A small network was shown many inputs. Here are its activations along a few directions, one row for each input.
In each table, some parts of the input vary, and every possible input appears once, in random order.
Descriptions start from the smaller parts, as in this example, which fits no table here: ring(8) and (point or line(9) or (values(3) and line(4))).
Shared parts are said once, and a part with two or three values counts as separate values.
(in the rows, 128 means zero)

Other details of the inputs vary at random and push rows far along two fixed directions, the same in every table; ignore that.

Rows:
row 1: [131  90 118 117  87 133  93  97 152 156 124 131 134 112]
row 2: [207 152 204 157 188  88 141 112 120  67  84  60 160 117]
row 3: [116 152 120 126 130 138 139 150 114 119 142 133 129 136]
row 4: [ 93 135 107 148 145 171 137  95 109 138  74 187 114 194]
row 5: [145 147 117  96 123  85 143 177 176 147 216  96 115  53]
row 6: [131 155 126  98 110 102 126 188 128  84 190  92 113  80]
row 7: [ 92 135 100 121 119 153 130 147 108 131 133 153 118 142]
row 8: [199 184 200 161 199  88 164 110 129  79  99  65 151 126]
row 9: [148 151 121  98 126  91 141 188 166 160 220 102 131  58]
row 10: [237 185 184 138 193  44 146 146 175 107 162  46 162  59]
row 11: [103 145 124 125 129 144 141 144 121 123 141 149 110 145]
row 12: [131  92 127 149 116 159 111  60 139 185  82 160 152 157]
row 13: [107  80 123  95  66 128 107 130 159 168 179 118 110  77]
row 14: [122 111 130  91  89 110 110 183 119  96 182  87 105  86]
row 15: [101 105 131  91  88 129 122 188 112 126 194 102 109  96]
row 16: [ 99 102 126  95  86 126 123 169 121 115 178 100  93  99]
row 17: [ 88  96  94 117  92 146 108 136 100 127 121 155 119 154]
row 18: [186 146 211 186 217 126 158  64 114 104  35 107 163 179]
row 19: [117 134  74 101 106 104 121 169 157 159 196 148 124  84]
row 20: [110 110 150 123 124 139 129 139 117 128 134 120 113 142]
row 21: [110 140  95 122 118 138 116 139 115 102 120 142 113 136]
row 22: [197 177 204 157 201  86 163 110 125  83  93  64 148 121]
row 23: [101 142 105  97  98 113 123 185 115 105 188 125 118  97]
row 24: [104  81 130 121  93 154 108  94 152 187 130 154 123 129]
row 25: [ 87 130  72 149 126 165 119  97  96 129  61 200 127 196]
row 26: [118  82 104 150 102 155  97  54 134 177  65 181 151 168]
row 27: [ 93 130  58 151 139 170 128  82 156 193  86 217 124 190]
row 28: [ 87 103 103 120 105 156 127 126 115 120 119 146 104 139]
row 29: [192 148 196 190 212 127 154  68 104 101  34 105 176 177]
row 30: [ 87 100  82 150 116 170 114  93  93 125  60 195 129 191]
Each input here is: ring(5) and (values(2) or line(4)).
Q: Change only the values(2) part in row 24. List by row number the other rows that result.
A: row 27
Q: Change only the values(2) part in row 13. List by row number the other rows that result.
A: row 5

Rows:
row 31: [101 123  78 137 111 164 120  79 154 161  84 186 112 166]
row 32: [162 141 215 106 133  78 141 182 116  83 194  37 124  52]
row 33: [102  88  91 144 106 173 112  84 132 165  82 177 127 166]
row 34: [117 141  80 139 127 154 118 110 107 107  72 170 124 177]
row 35: [ 32  91  79 100  66 184 109 150  94 150 141 187  91 154]
row 36: [151 146 148 172 203 128 163 100 107 114  56 131 142 185]
row 37: [148 152 138  99 124  95 130 189 119  87 185  87 123  78]
row 38: [ 94 150  87 136 121 161 124 110 111 112  98 171 125 160]
row 39: [ 83 147  77 144 119 173 125 103 106 123  89 190 125 175]
row 40: [ 93 107 100 137 119 176 125  82 135 184  95 179 119 179]
row 41: [185 142 180 123 146  69 139 158 141 138 175  68 164  72]
row 42: [ 33 128  49 103  79 183 117 153 105 146 149 205 107 152]
row 43: [136 100 155 100 106 110 124 168 147 143 196  88 129  63]
row 44: [116 111 106  95  82 107 116 176 139 155 206 120 129  76]
row 45: [154 144 168 118 166  85 161 183 123  93 176  69 122  86]
row 46: [ 97 129  97  81  88 115 120 210 132 101 208  99  85  86]
row 47: [180 149 218 163 188 107 152  99 105  95  77  89 169 153]
row 48: [102 122  75 144 118 155 114  84 141 165  93 197 127 166]
row 49: [116 114 105 138 120 160 119  72 146 156  84 152 115 165]
row 50: [180 137 144 165 156 108 131  85 134 139  81 123 167 146]
row 51: [ 64 116  50 126  96 176 117 143 112 133 120 187  90 181]
row 52: [177 154 162 170 176 123 148  68 153 143  71 131 149 152]
row 53: [130 116 109  99  86 100 113 163 143 142 189 108 128  76]
row 54: [118 140 116  83  97 106 126 212 117 100 215 102 110  68]
row 55: [208 151 212 171 201 107 154  67 147 136  80  81 162 143]
row 56: [205 128 194 167 186  94 131  86 132 128  82  91 179 131]
row 57: [ 94 150 126  74  90 109 131 219 124 105 247 100 113  46]
row 58: [143 101 138  93  97  91 105 164 146 125 186  83 128  60]
row 59: [222 136 214 170 192  93 143  78 146 115  74  64 172 120]
row 60: [119 132 139  94 109 111 138 170 160 160 204 115 116  72]
row 61: [130 147 103 159 156 157 131 100  98 118  61 176 143 193]
row 62: [222 137 211 168 189  91 140  77 149 111  70  61 170 118]
row 63: [110  87 114  82  73 108 102 183 139 145 215 108 117  58]
row 64: [ 79 107 109 140 110 177 119 101  93 133  82 178 113 183]
row 65: [145 132 159 155 148 135 129  80 109  90  55 124 142 172]
row 66: [ 49 116  43  99  79 176 112 168  99 145 148 202 103 156]
row 67: [107  92 107 148 124 171 119  84 128 174  75 176 139 174]
row 68: [ 86 118  76 123 109 151 115 116 141 178 130 193 125 147]
row 69: [ 99 115 120 143 117 163 118  94  99 116  73 156 113 174]
row 70: [ 64  99  89 123  83 176 113 115 100 125 108 182 109 172]
row 71: [198 144 177 117 137  55 130 155 153 112 173  46 155  54]
row 72: [209 179 210 177 226  91 164 119 119  94  78  71 163 159]
row 73: [201 164 197 167 195 100 158  83 157 135  92 100 161 130]
row 74: [164 147 129 161 163 118 125  67 151 136  67 144 149 154]
row 75: [149 142 129 165 184 129 153  95 113  99  58 129 128 177]
row 76: [112 127  90 147 125 163 125  73 150 162  78 185 119 171]
row 77: [123  93  96 144 116 148 100  82 127 151  78 165 139 162]
row 78: [155 135 195 106 125  88 135 166 120  77 177  57 131  75]
row 79: [108 122 102  81  84 103 112 177 159 144 220 121 108  57]
row 80: [218 179 202 176 217  86 156 111 125  75  75  61 154 150]
row 81: [ 74  95  69 116  82 179 109  97 142 173 123 178  95 157]
row 82: [125 123 180  89 105  99 134 192 117  94 211  73 124  67]
row 83: [108  89 121  88  88 113 106 177 134 157 199 118 128  75]
row 84: [107 155 121  80  93 105 125 196 130  90 213  93 110  55]
row 85: [203 159 227 166 192  92 145  89 112  72  63  57 153 133]
row 86: [ 67  92  73 100  68 170 112 127 144 176 164 167  89 129]
row 87: [104 121 108  84  90 107 117 181 155 154 225 129 114  61]
row 88: [106 123 110  83 108 101 138 203 129  93 203  88  88  71]
row 89: [100 131  86 153 140 168 129 116 109 129  81 177 116 202]
row 90: [ 95 120  79 151 144 161 141 108 107 122  74 175 108 189]
Q: Changing only one part turns row 75 into row 36. The same change can be made to row 69. Which row results?
A: row 35
Q: Changing only one part turns row 73 into row 52. The same change can be made to row 61. Which row results?
A: row 54
Q: What is each input in this table made of?
A: line(5) and (values(2) or line(4) or ring(6))
Q: Change only the line(4) part in row 72. List by row number the other rows that result.
A: row 36, row 42, row 66
Q: Change only the values(2) part in row 78. List by row number the other rows that result.
A: row 69
Q: Change only the line(4) part in row 57. List by row number the other rows that result.
A: row 45, row 61, row 89
Q: Change only the ring(6) part in row 33. List by row number the other rows that result.
A: row 48, row 50, row 52, row 63, row 86
Q: Start at row 62 and move only the line(5) part, one step at a time. The first step leads to row 59. Which rows follow, in order?
A: row 33, row 43, row 67
